Each row below holds a small network's activations on one input, seen along a few directions.
Each table varies a few parts of the input and shows all the possible inputs, shuffled.
Descriptions start from the smaller parts, as in this example, which fits no table here: one of 3 separate values, together with either a single point or one of 9 places around a ring or (one of 4 places along a line, together with one of 8 places around a ring).
Shared parts are said once, and a part with two or three values counts as separate values.

Other details of the inputs shift rows strongly along two fixed directions, in all tables alike. That doesn't count.

A family of inputs:
R1: [-44  33 -16  -3  10   5 -18  24  10  90  22 -20]
R2: [ -8  25  13 -15   2  14 -55  22 -11   5  -9  33]
R3: [-56  57 -25   3 -24  15   2  10  42  63  24 -57]
R4: [-49  35  15  -8 -32  -3  -1  29   2  87  16  -4]
R5: [ 15 -34   4 -21   6 -12 -21  -9  26 -13 -22  49]
R6: [-19  40 -17   5 -15   6 -11  43 -31  66  14 -32]
R7: [  0  48  33  -5  -3  -8 -30  30 -28 -16 -34  37]
R8: [ 36 -22  -1 -12   1 -11 -10  -1 -15 -35 -26  29]
R9: [ 38 -60 -35  -5   2 -23  52 -27  -5   7  26 -30]
R10: [ 32 -32   8  17  48  11   6 -15 -19 -41 -22  12]
R11: [ 25 -22  -1 -16  33  -6 -21 -20   9 -31   4  29]
R12: [-18  68   6  -4  10  20 -49   0  29 -43 -13   3]
R13: [ -4  12 -37   5 -29  -1  46 -13  16   8  24 -70]
R14: [-20  29  30 -13   3  -3 -55  23  14   8 -33  50]
R15: [ 22 -73  -8 -19 -33 -14  39 -28   5  11  37 -10]
R16: [-15  74   5  15  14 -11 -32  13  -3 -47 -23  12]
R17: [ 16 -43 -24  20  -6  16  75 -39  14 -32  18 -64]
R18: [ 33 -66 -14 -10 -35 -25  54 -18 -11   5  15 -20]
R19: [-12  39  39 -13  -3   2 -42  18 -11  -8 -12  44]
R20: [-37  57   5   8  14 -10 -34   1  37 -14 -13  23]
R21: [-34  25  15  25 -17  31   6  40 -50  64   4 -39]
R22: [  3 -37 -10  18 -14  23  40   7 -37  44  14 -38]
R23: [ 12 -13   4  30  24   0  29 -28   0 -72 -10  -3]
R24: [ 18 -31   0 -16  19 -16 -23  -9  33 -17 -16  45]
R25: [  9  -7  -5   0   7 -18   5 -38  30 -63  14  14]
R26: [ 27 -38  32  10   7   2  29 -11 -26 -43 -23  23]
R27: [  5 -37 -17  22  -5  18  45   5 -30  46  26 -49]
R28: [ 27 -26   1 -16  15  -5 -25 -10   9 -31   1  34]
Description of these inputs: one of 4 places along a line, together with either one of 2 separate values or one of 5 places along a line.
- Changing only the place on the line of 4 turns R4 into R7. The same change can be made to R5. Which row results? => R8
- Change only the choice among 2 separate values in R23. List by row number the other rows that result. => R17

A family of inputs:
R29: [-18  61  23  -5  18   1 -73  45 -20  20 -41  45]
R30: [ 20  -9  -4   1  16  -6  -2 -15   3 -50 -12   0]
R31: [  1  -6   7   1   5  -6   0  12 -19  28  -2   4]
R32: [ 30 -82   0  -8  -3   3  37 -28   4 -12  17   6]
R33: [ 39 -82 -23  -9  10 -20  30 -25  11   5  15  13]
R34: [ 22 -40 -16  17  20  -2  30 -32  14 -55   2 -10]
R35: [-25  43  35  -3  -7  20 -43  35 -27  18 -23  21]
R36: [ 35 -46   3  -8   3 -23  22 -16  -9 -27 -10  33]
R37: [-34  95  25  24  16  25 -46  27  -5 -24 -38   4]
R38: [-22  55  17  -9  16  -7 -43   1  35 -30 -33  34]
R39: [-45  18 -26  -1 -26  -4  32  -1  30  75  41 -58]
R40: [-12  42  21 -12   8  -6 -63   8  17 -27 -16  43]
R41: [ 21 -25  27  -4   4  -6   6  -9 -18 -28 -19  28]
R42: [ -2  15  31   3  -3   1  -8  20 -26   1 -15  17]
R43: [-11  33   3  20   2   1  -5  10  -6 -28 -15  -8]
R44: [  5  49   7  -3  34  20 -51   8  -4 -38 -24  16]
R45: [ 22 -47 -10 -16  -1 -17   5 -41  32 -32  18  20]
R46: [-19  32  10   8  21  11 -30  34 -24  39  -4  13]
R47: [-14  36   2  25  24  23  -7   1  12 -26 -10 -12]
R48: [ 22 -24 -13   0  -1 -12  21 -23   1 -37   0 -13]
R49: [ 37 -77 -21 -11   9 -19  26 -27   8   5   8  12]
R50: [ -8  13  28  -3  14  25 -40  15 -16  -4 -21  31]
R51: [-34   8 -28  -8 -54  -7  27   4   6  76  61 -43]
R52: [ -2  54   8   4  16   5 -39  16 -12 -48 -31  20]
R53: [ 31 -47   3  -3  24 -11   8 -19  -6 -18 -10  28]
R54: [ 33 -59 -28   3  11  -8  42 -37  12 -37  21 -25]
R55: [-24 -21 -23  -1 -25  18  19  21  -8 101  44 -43]
R56: [-14  73   7  -1   7  17 -44  26 -16  -1 -15  -5]
R57: [  4  -4   8   0  -6 -14   7  15 -20  24  -2   6]
R58: [  2   0  14 -11 -10   0 -26  23  -6  16 -16  23]
R59: [ 21 -26  26  -2  12  -3   2  -7 -15 -27 -17  25]
R60: [ 11  -7  -2  16  16  -3   6 -17   6 -55 -17  -1]
R61: [-24  -1  -6  -5 -25  13  -2  28 -13  85  21 -28]
R62: [ -8   5  -1 -12 -26 -18  -7  -3  17   9  21   4]
R63: [-10   5  -2 -13 -23 -14 -10  -8  15  10  19   4]
R64: [ 24 -26  14  -6  11 -18   0  -6 -13 -19 -20  33]
R65: [-20 -11 -24  -1 -23  -5  20  23 -15 101  34 -40]
R66: [ 19 -34  24 -10   2   3  -6  -7  -5 -27 -17  28]
R67: [-35  22 -31  25 -34   8  46  10 -15  52  37 -70]
R68: [ 33 -61   7  -6 -14 -14  49 -24 -12 -23   5  13]
R69: [ 19 -28  21   0  20   5   0 -12 -14 -25 -14  26]
R70: [  2  12  14 -13  -4   6 -38  23  -7   0 -27  42]
R71: [ 42 -55 -29  -8  11  -3  40 -39  16 -34  26 -22]
R72: [-44  36 -22  -4 -29  -4  24   4  27  59  31 -38]
R73: [ 26 -71 -21 -15 -10 -22  32 -47  38 -18  40   3]
R74: [-26  -9  -1  -1 -48  10  36  23 -24  83  38 -45]
R75: [ 27 -38 -15  13  -8  -7  59 -42  22 -56   3 -15]
R76: [-18  17  -5  -8 -10 -17   9  -8  38   5   6  -7]
R77: [-10  40  10  21   2   8   2   4   7 -29 -16 -11]
R78: [  6  61   9  -6  16  10 -46  16  -7 -45 -29  24]
R79: [  4 -27  -2  -9   0  10 -12   4  -1  28  -1   9]
R80: [  2 -25 -14 -10  11 -13  19 -39  50 -19   7   0]
R81: [-23  33  23  11  14  23 -24  31 -28  29  -3   7]
R82: [-48  76   8   1  25  12 -49  21  33  13 -11  11]
R83: [ 29  -6  -4  -9  15  -1  -5 -16   7 -46  -8   2]
R84: [  0  36   5   5   8  -2 -21  13  -8 -33 -18   1]
R85: [  5   6   5  -7   1 -14 -22  23  -9  19 -15  26]
R86: [ 10  -2   0  19  23  12  10 -27  19 -55 -16  -4]
R87: [  1 -16   5 -13 -16   1  -9  12  -7  32  -4   7]
R88: [ 12  -1   5  17  15   4  12 -23  19 -57 -18  -4]
R89: [-20   8 -21  -3 -26  -5  11  29 -20  85  23 -20]
R90: [  7  34  -1  -4   1   3 -14  10  -5 -17  -5  -7]
R91: [ -5  12 -15   9  13  11  -2  -3  -6  -4   6 -25]
R92: [ 12 -26 -16  18  15   2  23 -27   7 -39  -1 -17]
R93: [-27  -8  -7  -2 -50  15  39  20 -26  83  40 -42]
R94: [-35  21 -25  24 -28   8  38   9 -14  52  30 -70]
- What do these inputs look like to the network? => one of 6 places along a line, together with either one of 2 separate values or one of 4 places along a line or one of 5 places around a ring
- Changing only the place on the line of 6 turns R77 into R47. The same change can be made to R76. Which row results? => R82
- Changing only the place on the line of 6 turns R91 into R48. The same change can be made to R44. Which row results? => R56
- Which other rows agree with R70 in the place on the line of 6? List them by row number. => R36, R51, R52, R67, R68, R72, R75, R78, R89, R93
- A walk changes only the place on the line of 6. It starts at R55 and steps to R79. List the rest of the walk in order. => R61, R87, R58, R70
- A walk changes only the place on the ring of 5. It starts at R31 and steps to R59. List the rest of the walk in order. => R66, R61, R65

A family of inputs:
R95: [-16  39  16   2  11  13 -38  32 -23  19 -15  15]
R96: [-28  12 -19   9 -24   9  31   1   0  46  38 -53]
R97: [ 25 -52 -14   3   1 -12  48 -41  23 -36  12 -13]
R98: [-19   1  -8   3 -19  12  16  19 -21  69  26 -35]
R99: [ 13 -22 -13   4   8  -5  22 -24  16 -24   1 -11]
R100: [ 33 -18  24 -15  24 -13 -31 -16  18 -74 -41  66]
R101: [ 32 -22  11   0   9 -13   7 -22   5 -71 -27  26]
R102: [  1 -14   0  -4  -7  -2   2   0   1  11   4   5]
R103: [ 25   3  29  -8  33  -5 -48   0  -2 -65 -46  66]
R104: [-33  62  13   4   2  12 -46  41 -18  38 -10   9]
R105: [-37  45  -1   1 -15   7 -15  33 -12  66  14 -18]
R106: [ 30 -89 -46  -2 -25 -19  91 -50  23   8  51 -57]
R107: [ -5  14  -9   2  -3   2   2  -5   6  -5   8 -17]
R108: [-20  41  17   1   6  14 -41  31 -16  20 -15  16]
- What do these inputs look like to the network? => either a single point or one of 5 places around a ring or (one of 2 separate values, together with one of 4 places along a line)
- Change only the choice among 2 separate values in R100. List by row number the other rows that result. => R105
- Change only the place on the line of 4 in R103. List by row number the other rows that result. => R95, R104, R105
